A small network was shown many inputs. Here are its activations along a few directions, one row for each input.
In each table, some parts of the input vary, and every possible input appears once, in random order.
Descriptions start from the smaller parts, as in this example, which fits no table here: one of 2 separate values, together with either a single point or one of 9 places along a line or (one of 5 places around a ring, together with one of 6 places along a line).
Shared parts are said once, and a part with two or three values counts as separate values.
(in the rows, 128 means zero)

Rows:
x1: [114 112 118 158 128 122 151 132 188 118 122 116 155 105  82 126 168 100
 138 141]
x2: [122 128 169 118 119 149 134 152 123 154 114 121 129 130 139 140 130 115
  94 150]
x3: [110 112 126 149 133 142 151 148 164 134 122 120 144 117  98 132 154 113
 125 143]
x4: [116 112  85 159 142  89 137 124 149  95 142 106 138 111 115  95 139 103
 156 120]
x5: [125 128 108 143 146 105 139 141 113 116 142 109  99 136 144 121 131 142
 130 127]
x6: [121 126 144 144 133 142 152 148 140 144 110 117 123 128 114 149 153 127
 111 148]
x7: [184 157  99  23 114 194  49  13  81 107  89 229 196 149 119 201  82 185
 199  22]
x8: [113 117  94 157 153 101 138 129 128 108 135 113 122 121 129 102 127 111
 139 129]
x9: [137 144 148 120 112 108 112 132 100 139 160 129  87 141 165 102 101 145
 108 141]
x10: [137 137 184 112  97 147 130 146 129 170 134 132 106 140 143 137 121 141
  99 157]
x11: [129 133 133 126 130 109 115 141  94 123 139 116 108 129 160 105 103 127
 109 132]
What is each input in this table made of?
> either a single point or (one of 2 separate values, together with one of 5 places along a line)

Rows:
x12: [144 113  32 151 151 111 123  89  96  88 126 134 147 128 105 113 114 154
 214  62]
x13: [145 139 123 161 147 147 156 110 197 133  69 151 184 123  67 172 132 148
 148 149]
x14: [ 73  99 180 192 146  83 174 231 109 145 151  47  51 117 187  27 122  35
  48 225]
x15: [141 131  68 140 136 106 117  79 141  90 132 144 153 122  97 122 133 141
 186  88]
x16: [144 120 110 137  86 110 119  72 165 128 130 132 172 104  79 128 152 113
 176 102]
x17: [132 142 196  75  94 195 126 158  94 173 116 136 115 152 139 185 167 147
  81 126]
x18: [156 153  88 100 127 117  82 112  26 114 160 144 105 159 176 108  76 188
 149  72]
x19: [129 107 149 146  98 174 163 130 136 172  60 101 197 111  68 184 189  94
 137 119]
x20: [ 61 101 117 244 181  52 217 208 221 126 146  37 117 107 121  68 167  52
  89 229]
x21: [148 167 131  65 155 117  85 102 117  91 150 173 100 161 189 132  69 170
 123 118]
x22: [135 144 166  56 113 136  82  92 133 126 161 175  89 133 168 146 101 147
 104 125]
x23: [128 120 177  69 103 188  93 152 102 149 135 162 107 118 140 150 113 148
  81 121]
What is each input in this table made of?
> one of 2 separate values, together with either a single point or one of 5 places along a line
The inputs of x20 and x14 match in every part but the choice among 2 separate values. If x15 is changed in the same way as x20 into x14, which row does it become?
> x21
Which other rows does x19 become when the place on the line of 5 takes its other values? List them by row number.
> x12, x13, x15, x16

Rows:
x24: [123 147 169 139 117  90 132 190  65 155 178  88  43 155 203  76 102 146
  69 169]
x25: [ 87 106  98 200 162  50 168 186 122 112 176  52  65 122 165  57 139  91
 105 170]
x26: [131 113  86 110 144 168 130  76 169  98  76 157 207 112  63 185 166 115
 189  75]
x27: [136 129 177 120  78 138 129 105 207 156 124 143 165 112  93 130 143  98
 129 160]
x28: [107 102  33 187 172  60 149 120 151  67 155  92 120 108 112  82 145 112
 179 110]
x29: [ 73  87 145 193 146 127 203 214 193 154 133  64 111 110 106 112 189  75
  90 198]
x30: [147 149 129 120  91  74  91  75 136 121 180 145 110 132 153  71  91 123
 149 132]
x31: [ 96  89  82 184 159 129 185 151 218 106 114 102 167 107  57 137 195  92
 165 137]
x32: [153 153 218  69  89 208 103 140  91 186  91 172 128 138 133 188 112 168
  70 137]
x33: [112 121 217 137 104 155 169 220 140 192 128  90  92 134 143 140 151 123
  51 196]
x34: [167 157  93  73 137 145  67  59  51 103 109 183 146 149 156 147  67 173
 162  62]
x35: [139 127  36 113 166 104  98  57 112  56 123 151 162 123 120 131 116 135
 202  53]
x36: [161 176 168  75 110 141  72 118  31 146 144 168  80 163 192 130  65 189
  87 115]
x37: [160 138 142  72 116 202  95  81 105 141  60 186 196 127  96 205 112 152
 145  79]
The inputs of x33 and x24 match in every part but one. If x31 is changed in the same way as x33 into x24, which row does it become?
> x28
What is each input in this table made of?
> one of 2 separate values, together with either a single point or one of 6 places around a ring

Rows:
x38: [171 145 195 108  97 156 107 135 110 163 118 168  93 142 137 169 102 183
  92 153]
x39: [114 133 185 136 104 127 125 190  95 167 160 107 109 130 156  88 108 109
  75 162]
x40: [154 167 149  67 113 188  88  89 134 125 101 190 167 152 116 186 127 165
 134 100]
x41: [149 156 172 107  95 136  73 131  65 155 111 155 111 133 161 116  71 150
  88 138]
x42: [ 97 122 144 168 147  98 161 161 153 124 144  97 114 114 125  83 142  65
  94 173]
x43: [ 92 131  83 141 184 146 126 150  65 109 106 111 124 133 147 114 120 144
 112 111]
x44: [118  90  92 159 144 119 160 148 188 111 115  83 181 106  91 122 149  86
 171 133]
x45: [171 162 159 103  99 112  94 101  82 136 150 142  64 136 169 111  82 174
 102 136]
x46: [108 125 154 166 142 119 177 171 200 146 137 110 100 119 111 131 179 102
 101 179]
x47: [105  92  77 170 148 105 137 142 179  97 131  99 185 109  92  85 134  93
 154 129]
x48: [114  99  68 171 135  62 153 124 191  79 157 109 125 110 113  81 143 112
 187 119]
x49: [159 149 116  66 121 121  68  54 106 113 144 172 127 145 155 142  93 159
 155  87]
x50: [105 110 194 125  94 138 147 178 110 188 144  90 104 130 163 117 127 116
  86 164]
x51: [113 124 104 128 177 148 163 165  74 128  99 100 133 144 143 162 130 131
 123 108]
x52: [113 130  97 138 172 159 158 150 108 121 109 131 108 146 113 175 154 172
 114 134]
x53: [140 119  84 123 136 132  96  84 127  94 108 152 193 116  85 122 129 104
 172  69]
x54: [ 95 102 158 151 133 108 175 170 168 145 136  71 126 107 134 118 161  75
 109 174]
x55: [147 146 129  67 119 162  72  74  91 122 109 186 164 131 138 146  78 126
 137  87]
x56: [121 136 189 128 102 155 147 182 141 184 151 118  87 143 131 117 151 149
  77 178]
x57: [143 111  93 116 126 146 132  69 126 111  89 146 188 110  86 157 144 104
 186  78]
x58: [160 134 189 101  93 146 111 117  78 169  94 149  98 135 162 148  81 146
  98 138]
x59: [146 125  78 129 139  89 103  61 141  83 148 151 141 124 101 124 132 128
 206  69]
x60: [ 98 125 124 169 125  62 166 143 169 112 170  92  78 123 148  79 159  96
 111 170]
x61: [121 127  76 155 173  94 129 138  80  99 149 110  84 142 170 125 130 164
 137 110]
x62: [103 111  84 160 138 138 155 139 222 110 118 103 166 107  67 127 176 132
 156 137]
x63: [161 133 146  67 113 166  95  78  97 132  89 172 168 140 143 184  99 121
 141  88]
x64: [132 140  88 121 124 160 126  71 169 106 102 168 176 114  60 167 167 145
 177  89]
x65: [133 141 157 144  91  94 140 167 114 156 195 100  70 141 170  88 113 134
  92 170]
The inputs of x44 and x47 match in every part but one. If x54 is changed in the same way as x44 into x47, which row does it become?
> x42
What is each input in this table made of?
> one of 4 places along a line, together with either a single point or one of 6 places around a ring
List by row number the other rows that have the place on the line of 4 in common with x46.
> x38, x40, x52, x56, x62, x64
Start at x60 and move only the place on the ring of 6, one step at a time. The first step leads to x48. Which rows follow, in order?
> x59, x49, x45, x65
Which other rows does x43 become when the place on the line of 4 takes its other values? List them by row number.
> x51, x52, x61

Rows:
x66: [100  96 101 190 136 112 184 141 246 118 113  93 200  97  53 117 186  69
 164 157]
x67: [167 130 132  80 110 201  84  89 109 150  61 186 212 104  84 212  87 181
 134  77]
x68: [179 148  88  85 120 144  51  51  41  90 103 194 154 129 130 118  58 164
 178  49]
x69: [ 74 107  91 203 157  50 162 198 111 116 197  46  66 116 163  53 151  98
  90 163]
x70: [139 118  24  97 183 115 109  73 134  36 124 153 167 138 124 128 115 136
 228  45]
x71: [139  90  89 103 132 196 133  79 198  89  86 186 170 106  38 168 173 124
 215  76]
x72: [104 109  38 196 162  31 153 108 186  86 168  80 160 108 119  72 124  94
 183 128]
x73: [163 182 173  55  95 130  57  96  40 144 162 175  89 170 209 111  53 171
  98 115]
x74: [138 156 179 147 104  74 131 170  56 153 177  89   9 157 203  77 114 149
  72 173]
x75: [153 179 225  77  73 192  87 113  96 207 107 182 136 140 132 198 111 179
  46 150]
x76: [ 56  81 147 185 160 138 218 223 181 171 126  52 126 125 126 125 188  58
  89 198]
x77: [123 139 248 117 104 153 167 194 138 177 111 100  48 145 157 156 176 112
  41 205]
The inputs of x76 and x71 match in every part but one. If x69 is changed in the same way as x76 into x71, which row does it become?
> x70
What is each input in this table made of?
> one of 2 separate values, together with one of 6 places around a ring
Which other rows does x75 become when the choice among 2 separate values takes its other values? List them by row number.
> x73
